These are the activations of a small neural network, seen along a few directions. Each row is one input.
Each table varies a few parts of the input and shows all the possible inputs, shuffled.
A made-up example of a description, with smaller parts first: one of 4 places along a line, together with either a single point or one of 9 places around a ring or (one of 3 separate values, together with one of 5 places around a ring).
Shared parts are said once, and a part with two or three values counts as separate values.
In the rows, zero is written as 128.

Other details of the inputs shift rows strongly along two fixed directions, in all tables alike. That doesn't count.

Rows:
R1: [117  99  84  94 155 153 134 194 163 163  46]
R2: [119 135 132 128 116 112 146 148 128  95 132]
R3: [140 143 180 148 114 139 111  93 117 159 186]
R4: [135 130 141 144  79  94 145 121 118  76 123]
R5: [112  98  87 109 153 132 120 120 143 126 108]
R6: [143 150 143 130 172 141 111 104 118 182 163]
R7: [146 154 146 148 141 129 103  78 112 142 183]
R8: [121 139 107 124 128 100 165 156 121  87 102]
R9: [129 162 152 142 146 121 123  95 114 128 195]
R10: [140 151 138 127 171 140 107 103 123 179 164]
R11: [119 110  97 104 140 139 150 187 145 141  57]
R12: [138 129 159 135 129 151 107 114 126 180 145]
R13: [129 140 126 143 106  99 144 114 113  57 150]
R14: [119 138 117 128 114  84 168 157 110  47 120]
R15: [130  86  82  95 152 177 113 153 161 200  47]
R16: [137 159 182 157 126 119 122  96 102 129 203]
R17: [129 140 122 139  97  82 153 118 111  44 135]
R18: [119 113  88 115 116 103 155 151 131  74  81]
R19: [136 132 157 136 131 159  99 105 134 186 164]
R20: [123 107  80 110 133 116 150 154 138 107  68]
R21: [119 101  87  89 154 156 148 193 155 166  44]
R22: [140 146 178 145 112 138 115  95 118 164 181]
R23: [102  90 108 116 113 128 117 121 138 108 109]
R24: [129 130 113 132 102  86 158 137 105  48 108]
R25: [117 118  76 105 152 126 144 186 150 112  58]
R26: [129 139 123 142  96  81 159 121 106  46 136]
R27: [144 131 149 130 133 158 109  89 122 191 141]
R28: [119 143 118 128 135 114 145 143 127  88 135]
R29: [127 156 168 147 129 136 117 108 117 131 195]
R30: [136 131 154 139 128 154  97 118 135 173 150]
R31: [135  91  85 103 154 177 103 156 162 199  45]
R32: [121 140 145 140  92  88 154 148 117  48 144]
R33: [128  92  89  99 140 162 121 151 151 178  54]
R34: [136 110 128 131 112 126 129 127 127 126 101]
R35: [132 123 140 135  94 114 138 149 130 110 111]
R36: [132 100 100 110 145 173 108 139 154 183  75]
R37: [136 163 153 144 147 116 117  95 117 130 191]
R38: [145 144 133 126 154 145 116  86 114 185 151]
R39: [124 130 152 147 100 129 124 129 129 109 151]
R40: [113 130 131 131  88  87 172 171 117  33 113]
R41: [137 124 146 138 103 121 132 108 118 107 136]
R42: [138 144 176 148 114 136 104  93 119 157 183]
R43: [124 147 151 147 120 121 131 131 123 101 166]
R44: [ 98 102 126 127  94 117 121 138 131  84 131]
R45: [131 145 153 133 152 155 109 110 130 181 174]
R46: [138 132 160 133 132 158 100 102 129 186 163]
R47: [137 124 100 115 151 136 129 127 127 161  91]
R48: [125 120 126 143  63  75 153 141 113  26 113]
R49: [138 121 145 130 141 163  94 119 142 201 137]
R50: [ 99 109 117 121 143 132 119 138 137 125 132]
R51: [118 104  65  82 172 147 153 190 151 165  33]
R52: [111 134 127 118 179 145  96  94 129 171 174]
R53: [134 142 125 117 179 154 114 112 132 191 147]
R54: [142 141 164 151 107 125 106  80 121 134 177]
R55: [125 129 109 142  89  70 161 137 118  24 118]
Description of these inputs: one of 5 places around a ring, together with either a single point or (one of 2 separate values, together with one of 5 places along a line).
The inputs of R26 and R3 match in every part but the place on the ring of 5. If R17 is changed in the same way as R26 into R3, which row does it become?
Answer: R42
The inputs of R23 and R44 match in every part but the place on the ring of 5. If R33 is changed in the same way as R23 into R44, which row does it become?
Answer: R46
Start at R24 and move only the place on the ring of 5, one step at a time. The first step leads to R34. Which rows follow, in order?
Answer: R12, R16, R6
Change only the place on the line of 5 in R45. List by row number the other rows that result.
Answer: R2, R21, R29, R40
Change only the place on the ring of 5 in R36. List by row number the other rows that result.
Answer: R13, R28, R29, R39

Rows:
R56: [139 148 143 137 139 128 122  93 115 143 169]
R57: [129 148 135 131 161 140 119 110 128 161 157]
R58: [140 139 138 139 121 126 113  91 118 126 158]
R59: [124 132 147 150  95 105 123 105 118  79 170]
R60: [120 134 157 135 131 125 120 108 112 129 170]
R61: [138 138 117 127 149 137 122 114 126 149 133]
R62: [111 107 123 127  92 101 151 145 120  68 108]
R63: [129 120 131 129 130 148 105 110 129 155 144]
R64: [118 124 136 123 143 144 117 125 129 154 141]
R65: [120 129 150 143  89 103 133 111 113  76 162]
R66: [135 128 132 129 125 134 122 102 121 142 140]
R67: [127 130 129 117 169 143 126 123 124 173 131]
R68: [143 149 157 156 125 123 107  63 113 131 189]
R69: [126 119 136 129 105 107 136 165 133  99 110]
R70: [138 132 136 137  92 109 133 128 123 102 109]
R71: [120 107  95 115  99 105 155 153 135  74  76]
R72: [134 143 143 127 145 149 130 143 131 170 137]
R73: [123 150 128 135 139 112 132 121 125 105 153]
R74: [125 107 101 114 142 153 105 133 144 161 100]
R75: [127 128 102 109 184 161 110 137 146 193 103]
R76: [129 153 147 135 147 130 121 102 119 144 176]
R77: [120 115  79 117 111  91 165 172 135  47  64]
R78: [136 125 105 120 161 152 124 126 138 170 108]
R79: [124 138 147 139 128 128 115 113 121 121 173]
R80: [133 131 129 136 107 113 133 108 122  99 139]
R81: [129 150 182 156  94 115 135 124 115  90 191]
R82: [134 121 116 114 176 156 121 120 129 197 104]
R83: [146 119 113 116 157 156 119 149 146 196  77]
R84: [113  85  84  95 104 150 149 209 163 124  19]
R85: [144 132 140 124 151 137 121 140 136 174 119]
R86: [140 136 158 141 126 125 120  75 106 140 173]
R87: [138  93 104 102 141 165 108 162 158 202  55]
R88: [123 131 116 133 100  87 168 143 115  48 113]
R89: [118 118 112 114 150 147 109 142 141 158 118]
R90: [120 122 117 119 158 150 103 131 142 165 126]
R91: [141 138 150 140 101 132 132 123 121 121 140]
R92: [115 131 142 132 121 119 126 124 125 109 154]
R93: [127 131 118 130  99 110 168 171 131  77  95]
R94: [108 117  89 111 121  99 170 185 134  69  70]
R95: [117 123 136 138  90 105 133 120 121  81 145]
What do these inputs look like to the network?
Answer: one of 5 places around a ring, together with either one of 2 separate values or one of 6 places along a line
The inputs of R82 and R67 match in every part but the place on the ring of 5. If R61 is changed in the same way as R82 into R67, which row does it become?
Answer: R75
The inputs of R57 and R63 match in every part but the place on the ring of 5. If R85 is changed in the same way as R57 into R63, which row does it become?
Answer: R87
Change only the choice among 2 separate values in R69. List by row number the other rows that result.
Answer: R81
Start at R68 and move only the place on the ring of 5, one step at a time. The first step leads to R74. Which rows follow, in order?
Answer: R90, R73, R77
